A small network was shown many inputs. Here are its activations along a few directions, one row for each input.
Each table varies a few parts of the input and shows all the possible inputs, shuffled.
A made-up example of a description, with smaller parts first: one of 3 separate values, together with either a single point or one of 11 places along a line or (one of 5 places around a ring, together with one of 6 places along a line).
Shared parts are said once, and a part with two or three values counts as separate values.

Other details of the inputs vary at random and push rows far along two fixed directions, the same in every table; ignore that.

Table:
row 1: [-44  -3 -11  44   1  46  26 -36   8 -32  53]
row 2: [-32  11  16  33   2  51  32  -5  26 -31  63]
row 3: [-30   5 -80   0 -21 -54  93  52 -11  15 -16]
row 4: [-22   9 -82  12  -5 -66  76  53 -19  15  -2]
row 5: [ 18 -10  16 -40 -10 -39 -25 -13 -24  28 -68]
row 6: [-29   5 -18  32  25  53   1  16  43 -19  51]
row 7: [ 30   8  30 -52 -25 -31 -36  10  -9  35 -57]
row 8: [-22  -9 -15  27   6  73  20  18  40 -15  41]
row 9: [-42 -20 -25  36  33  50  15  -9  31 -22  33]
row 10: [-27  53 -52   3 -46 -73  84  49 -23  19  26]
row 11: [ 26 -11  98   3   5  61 -97 -79  28 -14  22]
row 12: [-36  -9  -7  54  12  29  25 -35  28 -33  52]
row 13: [  19  -17   78  -12   22   87 -100  -51   35   -6  -10]
row 14: [-37 -19 -28  37  32  48  11  -8  29 -27  37]
row 15: [ 57  12  58 -35 -34 -38 -17  -7 -48  11 -25]
row 16: [ 46  16  22 -39  -5 -48 -50  10 -21  23 -37]
row 17: [ 46  -9  41 -24 -26 -43  -2 -24 -61  -2 -42]
row 18: [-41 -12   4  41   9  47  40 -26  12 -42  44]
row 19: [-14  40 -73   6  -8 -71  65  78  -7  18  13]
row 20: [-27  -2 -15  26   9  69  17  15  45 -17  40]
row 21: [ 20 -17  15 -45 -17 -37 -22 -12 -23  27 -68]
row 22: [ 43   8  23 -38 -15 -38 -48  13 -21  35 -42]
row 23: [ 33  -8   9 -33  -1 -50 -36 -10 -34  21 -54]
row 24: [ 30 -27  13 -44 -27 -26 -17  -9 -30  27 -67]
row 25: [-26  37 -67   1 -13 -64  72  76   3  26   3]
row 26: [ 27 -38  58   3  44  70 -98 -71  12 -28  -3]
row 27: [ 44  -5  10 -31  10 -51 -32 -11 -38  15 -47]
row 28: [ -9  11 -18  36  42  46   2  15  30 -27  62]
Each input here is: one of 2 separate values, together with either one of 4 places along a line or one of 10 places along a line.
Changing only the choice among 2 separate values turns row 4 into row 22. The same change can be made to row 23. Which row results?
> row 19
Change only the place on the line of 4 in row 11. List by row number the other rows that result.
> row 2, row 10, row 15

Table:
row 29: [-34  13 -51  10 -25 -42 105  56   4  -9  -8]
row 30: [-29 -37   3  22  18  62 -14 -33   4 -14 -10]
row 31: [ 25  -2  28 -55 -34 -73 -53  -5 -12  41 -58]
row 32: [-50  -9 -19  47  12  67  65  11  37 -41  29]
row 33: [ 54 -20  37  -6   7  42 -77 -32   3  10  -1]
row 34: [ 57 -11  15 -52 -42 -50 -40  21 -37  36 -47]
row 35: [ 12  -9  25  50  -9  38   7 -66 -35 -55  72]
row 36: [ 52  -4   6 -68 -39 -33 -27  -9 -55  39 -61]
row 37: [-31  11 -56   1 -18 -37 110  48   0  -5  -9]
row 38: [ 27 -23  15 -39 -18 -58 -24  -4 -40  35 -74]
row 39: [-24   5  28   5  -5  71  -2 -14  23  -9  33]
row 40: [ 28  -6  -5  19  23  53 -43  -6  19 -11  34]
row 41: [ -5   8  36  19   9  53 -15  -2  37  -1  49]
row 42: [-15  12 -26 -28 -33 -49  14  -3  -6  30 -34]
row 43: [ -2 -20  -4  20 -13  71 -16 -12  12 -18  28]
row 44: [ -2 -15  37 -30   3  40 -64 -69  13   6 -21]
row 45: [ 26 -36  73 -21  10  36 -50 -24  22 -18 -23]
row 46: [  7  47 -11 -29  10 -51   1  59 -17  15   1]
row 47: [ 17  13  30   7 -30 -80  68 -28 -59 -31  -1]
row 48: [ 35  25   8 -42  -5 -73 -63  -3 -19  35 -62]
row 49: [-52 -18 -24  85  25  18  75 -49 -24 -68  87]
row 50: [-12   7  -4  23  31  28 -41 -24  46  -8  28]
row 51: [ -7 -38   2  27  36  42 -17 -23  21  -6  17]
row 52: [ 38 -21  66  -8  26  33 -49 -36  23  -9 -22]
row 53: [-26  -7 -49  53  -2  63  41  24  28 -24  70]
row 54: [ 40 -12  62 -26  52  34 -78 -20   6 -26 -28]
row 55: [-26   9 -88  23  25 -58  68  56  -4   8   6]
row 56: [-45  26 -71  19 -27 -60  72  45  15  16  14]
row 57: [ -3  32 -38 -20  16 -68 -18  32  -6  16 -17]
row 58: [ -7 -24  -6  14  70  42 -48  -7   5 -26  12]
row 59: [  7  -9 -31  -5  12 -58  16  18 -19  29 -33]
row 60: [  5  42  34   6 -45 -75  55 -15 -63 -10  28]
row 61: [ 45  -2   9 -45 -54 -32 -29   4 -51  39 -67]
row 62: [  7   0  65 -35  -4  59 -48 -40   2   5  -3]
row 63: [ 53  -4  42 -46 -18 -65  -9   8 -16  30 -66]
row 64: [ 31  15  65 -16  16  35 -74 -21  19   6   6]
row 65: [-52  10 -11  41   8  55  42  41  49 -23  83]
row 66: [  0 -19 -10  11  -6  75  -9 -19   8 -14  27]
row 67: [-17   6  38  18  -5  61 -11  -2  30  -9  41]
row 68: [ 24  16  -9 -17   9 -56  27  34   0   6 -32]
row 69: [-46  -4 -86  -2   4 -42  94  33 -23  11  -9]
row 70: [-40  38 -49  43 -35 -98 101  -9 -40 -21  48]
row 71: [ -9  31   9 -22 -46 -29  24  31 -23  32 -29]
row 72: [ 50 -10  27 -19  32  41 -98 -12 -10  -8   0]
row 73: [-12 -17 -34 -22 -11 -39  31   5 -32  21 -46]
row 74: [ 29 -29  38  -8  48  33 -90 -40  -9  -7 -35]
row 75: [-17  47 -41  12 -13 -52  71  65   8  27  28]
row 76: [-56  28 -75  17 -33 -50  74  38   4  19  -5]
row 77: [ -6 -21  32  19  12  54   6 -12  34 -31  10]
row 78: [-23   6 -26  47  54  49  36  24  40 -48  40]
row 79: [-39  -8   1  21  -4  45 -20 -32  39 -13  20]
row 80: [-55 -35 -46  48  36  44  42  19  34 -28  52]
row 81: [-14 -16 -29 -14 -18 -45  25  12 -28  17 -45]
row 82: [ 19 -27  58 -35  12  52 -32 -51   6 -15 -35]
row 83: [-25   7  35  12 -13  64 -11  -7  25 -12  31]
row 84: [ 34   7  21 -42 -28 -75 -46 -12  -7  49 -53]
row 85: [ 20  -1 -14  26  30  60 -39   3  11 -21  34]
row 86: [-11  -7 -48  51  11  54  33  23  32 -14  74]
row 87: [  4  20 -22 -10 -10 -69  -2   8   7  37 -21]
row 88: [ 47  41  36 -52 -12 -59 -45  24 -31  37 -49]
Changing only one part turns row 78 into row 74. The same change can be made to row 63. Which row results?
> row 51
Changing only one part turns row 76 into row 32. The same change can be made to row 31. Which row results?
> row 45
What do these inputs look like to the network?
> one of 5 separate values, together with either a single point or one of 11 places along a line
Change only the choice among 5 separate values in row 77. List by row number the other rows that result.
> row 38, row 53, row 56, row 67
Which other rows agree with row 35 in the choice among 5 separate values? List them by row number.
> row 33, row 34, row 36, row 40, row 43, row 53, row 61, row 66, row 72, row 85, row 86
Change only the place on the line of 11 in row 67. List by row number the other rows that result.
> row 39, row 41, row 46, row 62, row 64, row 65, row 71, row 75, row 83, row 88
Change only the choice among 5 separate values in row 49. List by row number the other rows that result.
> row 35, row 47, row 60, row 70

Table:
row 89: [-21  27 -16  17  -1   4  40  37  33  -4  31]
row 90: [ 15 -12  21 -28 -13  -3 -47 -19  -4  17 -41]
row 91: [-39  -4 -39  13  20   3  42  22   9  -6   2]
row 92: [-20   5 -41 -15 -14 -61  48  35  -4  24 -34]
row 93: [ 18  15 -20   0 -25 -61  64  31 -50  -3   7]
row 94: [-31  25  -5  39   8 -28  36   2   2 -19  49]
row 95: [ 37 -18  74 -36 -19  48 -71 -36 -13  15 -33]
row 96: [ 41  15  34 -50 -44 -68 -25 -36 -61  29 -51]
row 97: [-46  -7 -19  36   7 -26  48 -19   0 -18  23]
row 98: [ 43 -20  30 -39 -25 -73  14 -18 -66  12 -68]
row 99: [-17  -6 -59  20  22   0  27  25   7  -8   9]
row 100: [ 51  19  59 -38 -42 -76 -16 -13 -46  20 -47]
row 101: [-30  11  -5  41   5   1  17 -16   5 -23  60]
row 102: [-16  16 -42  19  13   0  19  34  15  -2  31]
row 103: [-39 -19  21  62  26  82 -25 -64  27 -43  81]
row 104: [-22  35  -7  22   2 -10  48   0  -2 -25  45]
row 105: [-29 -19  -5  37  -1  18  51 -27   9 -30  25]
row 106: [ 41  -9  82 -39 -17  42 -73 -26  -7   9 -25]
row 107: [-17  24 -30  22  23  -4  23  38  22  -7  27]
row 108: [-31  11 -30  22 -11  -5  52 -17 -11 -23  24]
row 109: [ 27  -7  17 -24   0  -3 -57 -14 -12  23 -31]
row 110: [ 26   6  33 -28 -19  -8 -43  -6   6  26 -20]
row 111: [ 10 -11  44 -24  -8 -14 -16 -61 -25  -5 -34]
row 112: [-10 -14 -25  33  -4   2  62   0 -25 -30  22]
row 113: [ 23  -4  27 -25 -21   1 -43 -16   1  31 -27]
row 114: [ 26  14  39 -27   2 -16 -49   0   4  16 -26]
row 115: [ 27  14  44 -26  -9 -12 -39  -2  13  21 -24]
row 116: [ 21  -5  23 -26 -16  -3 -50 -15  -3  28 -27]
row 117: [ 28  15  41 -29   7 -12 -49   3  -7  14 -28]
row 118: [ 28 -27  96  16   3  92 -83 -88  13 -37  32]
row 119: [ -8 -15  40  59  41  96   6 -34  20 -67  81]
row 120: [ -9  11 -41   8 -46 -73  78  18 -35   4 -12]
row 121: [-38  -7 -31  12  -2   7  51  18  24  -4   6]
row 122: [ 41 -25  52  -5  -8  22 -33 -47 -39 -14  -5]
row 123: [ 38   1  19 -26   6 -16 -59  -5  -6  18 -24]
row 124: [-16   6 -54  23  14   0  23  25  11   5  24]
row 125: [ 25 -27  14 -28  22 -15 -41 -16 -12  12 -53]
row 126: [-24   8 -32  13 -16  18  44  29  10   5  28]
row 127: [ -7  20 -39 -14 -38 -48  43  41 -10  32 -11]
row 128: [-22  28 -19  20  -9  -5  45  -5  -8 -21  48]
row 129: [  4 -47  72  -6  37  92 -96 -73  33 -18 -14]
row 130: [-23  27 -23  19   8  -3  31  36  32  -2  31]
row 131: [  9  22 -61  -8  -2 -71  36  60 -16  20  -5]
row 132: [ 35  12   3 -54 -34 -75 -28  14 -37  54 -64]
row 133: [   0  -39   81   22   20   73  -94 -106    9  -35   15]
row 134: [-10 -10   8  48  65  92 -34 -13  56 -44  64]
row 135: [-28  -8  10  41  43 108 -32 -17  46 -37  69]
row 136: [ 44  15  25 -59 -29 -68 -49  11 -30  45 -59]
row 137: [ 44  29  41 -60 -40 -69  -5  36 -35  38 -63]
row 138: [-24  18 -34  16  -3   1  26  33  24   3  36]
row 139: [ 33   2  21 -60 -49 -55  -5  16 -47  38 -80]
row 140: [  1  13 -36  20  35  -6  25  42  14 -15  27]
row 141: [-20 -11 -14  12  11  34 -10  -6  20  -9   8]
row 142: [-23   9 -50 -12 -22 -69  70  44  -2  29 -32]
row 143: [-19  25 -11  13  -2  10  46  41  24  -7  32]
row 144: [-17  -3 -10  40 -16  24  38 -19   1 -20  47]
row 145: [ 38 -13  11 -24   9  -7 -57 -12 -16  21 -31]
row 146: [  16  -40   59    0   36   97 -108  -69   23  -21   -9]
row 147: [-27  10 -44  18   6   9  28  29   4   4  25]
row 148: [-21  18 -28  13 -13   8  35  33  24   0  35]
row 149: [ 29   4  42 -35 -25   3 -36  -1  -7  18 -19]
row 150: [-36  -8 -28   8  -2  12  60  22  17  -5   7]
row 151: [-28  -9 -50  19  29  -5  37  19  16  -5   2]
row 152: [-35 -26   9  39  20 114 -18 -34  54 -38  48]
row 153: [ -4  -4 -55  20  23   5  23  30   2  -4  24]
row 154: [  1 -22 -26  15  33  32 -10   1   8 -20   7]
row 155: [-17 -17 -51  16  36  -2  38  24   8 -14   1]
row 156: [  45  -34   63   -2   47   90 -113  -52   20  -24   12]
row 157: [-13   3 -48 -13   3 -62  42  36 -13  19 -38]
row 158: [ 52  25  12 -52  -9 -91 -32  25 -29  40 -64]
row 159: [ 40  -4  31 -65 -46 -48 -29  -1 -39  39 -81]
row 160: [-36  -8 -23   9  -2  18  64  26   9  -8   4]
row 161: [-22  -2 -57  21  18   0  26  21  11  -6   9]
row 162: [-33   3 -47  16   9   8  32  25   4  -6  10]
row 163: [-31   1 -42  18  -8   7  39  19  23   1  13]
What do these inputs look like to the network?
> one of 5 places along a line, together with either one of 4 places along a line or one of 11 places along a line
Changing only the place on the line of 5 turns row 110 into row 113. The same change can be made to row 118. Which row results?
> row 144
Changing only the place on the line of 5 turns row 140 into row 154. The same change can be made to row 104. Which row results?
> row 108
Change only the place on the line of 4 in row 112. List by row number the other rows that result.
> row 108, row 120, row 133
Change only the place on the line of 11 in row 159. List by row number the other rows that result.
> row 90, row 99, row 139, row 141, row 146, row 152, row 154, row 161, row 162, row 163
Start at row 122 and move only the place on the line of 4, one step at a time. The first step leads to row 144. Which rows follow, in order?
> row 96, row 103
Change only the place on the line of 5 in row 147. List by row number the other rows that result.
> row 91, row 117, row 135, row 162
